These are the activations of a small neural network, seen along a few directions. Each row is one input.
In each table, some parts of the input vary, and every possible input appears once, in random order.
Descriptions start from the smaller parts, as in this example, which fits no table here: line(6) and (point or line(11) or (values(3) and ring(5))).
Shared parts are said once, and a part with two or three values counts as separate values.
(in the rows, 128 means zero)

Other details of the inputs vary at random and push rows far along two fixed directions, the same in every table; ignore that.

Table:
row 1: [135  88  73 163 144  63 107 131 190  82 179 111 114 150]
row 2: [113 123 203 132 100 121 124  89 159 144 157 107 179  98]
row 3: [139 206  80 113 195 146 134 188  89 125 115 103  45 138]
row 4: [136  49  74 166 118 124  91 137 164  78 165 143  89 128]
row 5: [105 209 210  89 125 159 151  94  81 193  80 111 184 129]
row 6: [ 96  54 223 112  86 124 138  67 175 132 126  94 218 119]
row 7: [144 183  57 152 132 180 108 167  57 131 101 177  53 164]
row 8: [132 196 192 134  84 203 148 129  50 175  82 164 129 101]
row 9: [137 197  83 163 144 184 103 170  72 117 119 144  48 169]
row 10: [155 205  66 149 140 141 137 194  72 121 112 133  57 151]
row 11: [128  75  62 118 177  51 111 111 192 100 156 113 130 155]
row 12: [132  64  88 162 137 117  78 127 178  83 179 134  90 134]
row 13: [127 217 210 132 104 202 139 119  58 187  91 151 131 109]
row 14: [119  46 202 102  85 106 163  82 165 147 122 124 212  88]
row 15: [133 118 179 126  80 107 155 119 145 137 134 107 178  83]
row 16: [120  78 197  94  93  93 169  99 167 135 127  84 205  81]
row 17: [ 99 238 183  84 129 186 145 140  90 159  92 134 181 103]
row 18: [112 125 188 130  96 104 120  65 157 156 146 126 206 124]
row 19: [117 244 207 133 102 181 147 125  63 176  97 113 148 131]
row 20: [134 170  93 126 195 179 107 161  77 134 106 149  42 150]
row 21: [114  72 192  99  83  83 173  91 172 133 122  84 224 107]
row 22: [126  33  82 133 143 125 103 138 166  80 149 125  96 130]
row 23: [142 172  62 128 149 167 143 197  65 118  89 131  53 162]
row 24: [155 191  66 116 185 139 147 185  71 134 100 134  52 136]
row 25: [141 207  79 117 209 134 134 173  84 140 113 128  51 141]
row 26: [149 182  65 155 124 164 130 194  69 117 111 151  54 155]
row 27: [133  62  65 162 134  97  74 105 177  91 173 158 114 160]
row 28: [151  79  49 146 131  61 110 133 171  97 162 143 119 142]
row 29: [140 177  69 164 125 185 113 178  65 111 110 156  47 162]
row 30: [102  35 206 113  67 128 148  78 166 126 117 105 216 116]
row 31: [119  77 185  90  88  75 166  73 168 150 115 102 234 107]
row 32: [122  44  96 129 164 116  89 127 182  82 163 116  97 135]
row 33: [135  46  52 125 138  88 117 128 162  99 136 140 120 153]
row 34: [139  89  57 150 151  52  99 114 189 100 176 135 125 149]
row 35: [138  92  78 152 153  73 103 138 188  89 184 111  97 121]
row 36: [109 195 229  93 138 162 157 100  87 192  93 115 167 104]
row 37: [152 185  73 147 132 172 126 198  66 122 113 149  42 129]
row 38: [131 243  67 125 161 158 103 177  86  96 140 176  76 134]
row 39: [135  91 180 133  72 119 148 102 143 146 130 149 180  87]
row 40: [107 198 223  92 129 173 154 118  89 176  97  91 157 105]
row 41: [135  75  86 166 167  77  83 109 192 100 194 146 103 135]
row 42: [ 93  80 219 105 103  98 144  65 183 139 138  83 224 122]
row 43: [146  61  49 153 115  88 105 135 163  95 157 162 113 147]
row 44: [122 162 199  95  91 178 174 142  77 165  80 113 157  96]
row 45: [124 122 194 126 108  87 143  85 166 155 151 121 191  88]
row 46: [129  22  79 137 155 111 101 120 168  90 148 149  99 131]
row 47: [145 230 183 119  99 159 173 146  55 182  88 140 140  92]
row 48: [106 185 214  91 108 187 147  94  73 189  67 125 178 131]
row 49: [124  76  75 129 171  62 119 130 193  83 161  93 118 156]
row 50: [123  31  58 131 141 106  97 115 163  92 138 146 116 159]
Each input here is: values(2) and (point or (values(4) and ring(6))).
The inputs of row 44 and row 37 match in every part but the values(2) part. If row 40 is changed in the same way as row 44 into row 37, which row does it become?
Answer: row 2
The inputs of row 47 and row 24 match in every part but the values(2) part. If row 38 is changed in the same way as row 47 into row 24, which row does it become?
Answer: row 17
Change only the values(2) part in row 35. List by row number the other rows that result.
Answer: row 3
Change only the values(4) part in row 10. List by row number the other rows that result.
Answer: row 15, row 28, row 47
Change only the ring(6) part in row 26. List by row number the other rows that result.
Answer: row 1, row 9, row 10, row 19, row 29
Change only the values(4) part in row 29. List by row number the other rows that result.
Answer: row 4, row 7, row 8

Table:
row 51: [118  23 137 152  85 142  93  89 162 100 150 155 138 134]
row 52: [111  35 120 106 152  94 123 105 185 109 138 109 147 122]
row 53: [128 130  56 137 174 112  94 127 140 105 149 143  99 166]
row 54: [143 206 121 148 125 131 130 152  87 146 128 154 105 121]
row 55: [125  77 117 129 103  70 124  99 186 110 154 134 182 129]
row 56: [137 183 100 112 131 140 157 158  85 143  89 128 106 153]
row 57: [129  79 177 148  44 165 142 113 121 136 114 153 170 102]
row 58: [114 175 207 127 113 139 131  89 118 172 135 141 179 108]
row 59: [140 180 123 121 140 151 160 168  85 128 107 112  90 117]
row 60: [134 112 170  94 103 127 170 126 121 147  99 109 166 108]
row 61: [128 111  54 128 183 108 102 143 136 106 125 127  87 177]
row 62: [114 171 206 121 118 148 129 104 125 162 132  99 163  99]
row 63: [139 205 125 138 131 143 132 161  94 138 126 117  92 113]
row 64: [131 104  80 131 190 120 106 157 147  91 146 111  67 144]
The inputs of row 61 and row 56 match in every part but one. If row 58 is changed in the same way as row 61 into row 56, which row does it become?
Answer: row 54
What is each input in this table made of?
Answer: values(2) and (point or ring(6))
Change only the values(2) part in row 57. List by row number the other rows that result.
Answer: row 51

Table:
row 65: [136 150 167  89 120 124 179 139 109 147 114 116 159 101]
row 66: [124  93 141 130 134  72 121 114 179 108 160  78 162 118]
row 67: [115 175  99 156 174 144  93 138 123 112 144 135  73 165]
row 68: [135  89 124 150 140  87  98 106 189 121 183 141 127 115]
row 69: [116 169 160 128  87 166 119 105  98 146 122 153 164 122]
row 70: [117 140 135  95 120 172 152 140  98 144  90 132 146 130]
row 71: [132 112 174 129  88 161 140 106 106 154 107 149 151 101]
row 72: [133  86  86 127 150 133 128 150 124 131 110 137  87 127]
row 73: [151 132  72 145 112 141 126 171  98  99 117 167  68 133]
row 74: [143 118  88 149 107 148 117 162 100 108 116 132  75 147]
row 75: [124  65 120 167  90  96  99 106 171 103 172 124 141 129]
row 76: [139  76  81 134 119  24 144  66 198 137 139 133 193 170]
row 77: [137 164 158 147  77 146 140 127 104 136 131 154 150 103]
row 78: [138 176  83 117 180 125 107 151 128 110 136 123 111 146]
row 79: [111  96 181 106 124 157 149 117 115 148  96 113 161 132]
row 80: [114 194 192 142  95 138 141 122 110 160 125  98 148 113]
row 81: [123 160 177 143  94 159 124 107  97 171 123 159 138 100]
row 82: [124 131  96 107 188 133 123 145 107 118 119 114  78 156]
row 83: [135  44 102 132 121 105 137 144 161 102 138 100 127 136]
row 84: [117 139 146 120  84 175 131 113  99 137  89 144 154 123]
row 85: [105 154 183 139 104 173 118  98  95 155 119 141 144 135]
row 86: [111 175 181 120 106 136 116 105 130 144 133 130 179 114]
row 87: [112 149 153  82 132 141 150 119 120 145  98 112 163 125]
row 88: [127 122  81 142 151 172 103 153  87 111 109 157  58 166]
row 89: [147 167  94 127 194 117 112 148 126 130 139 129  69 126]
row 90: [112  67 137 128 168  82 109  91 201 104 160 101 157 140]
row 91: [140 149  73 115 165 125 139 175 105 118 118  92  59 150]
row 92: [134 135 150 114 100 146 176 148 111 138  94 124 151 106]
row 93: [137  99 136 123 133  65 132 118 184 101 167 115 164 101]
row 94: [147 146  75 114 194 132 126 164 102 132 116 128  60 133]
row 95: [130  95 122 151 115  72 116 117 193  97 185 138 149 107]
What is each input in this table made of?
Answer: point or (values(5) and ring(6))
Change only the ring(6) part in row 66. List by row number the other rows that result.
Answer: row 74, row 75, row 80, row 83, row 91
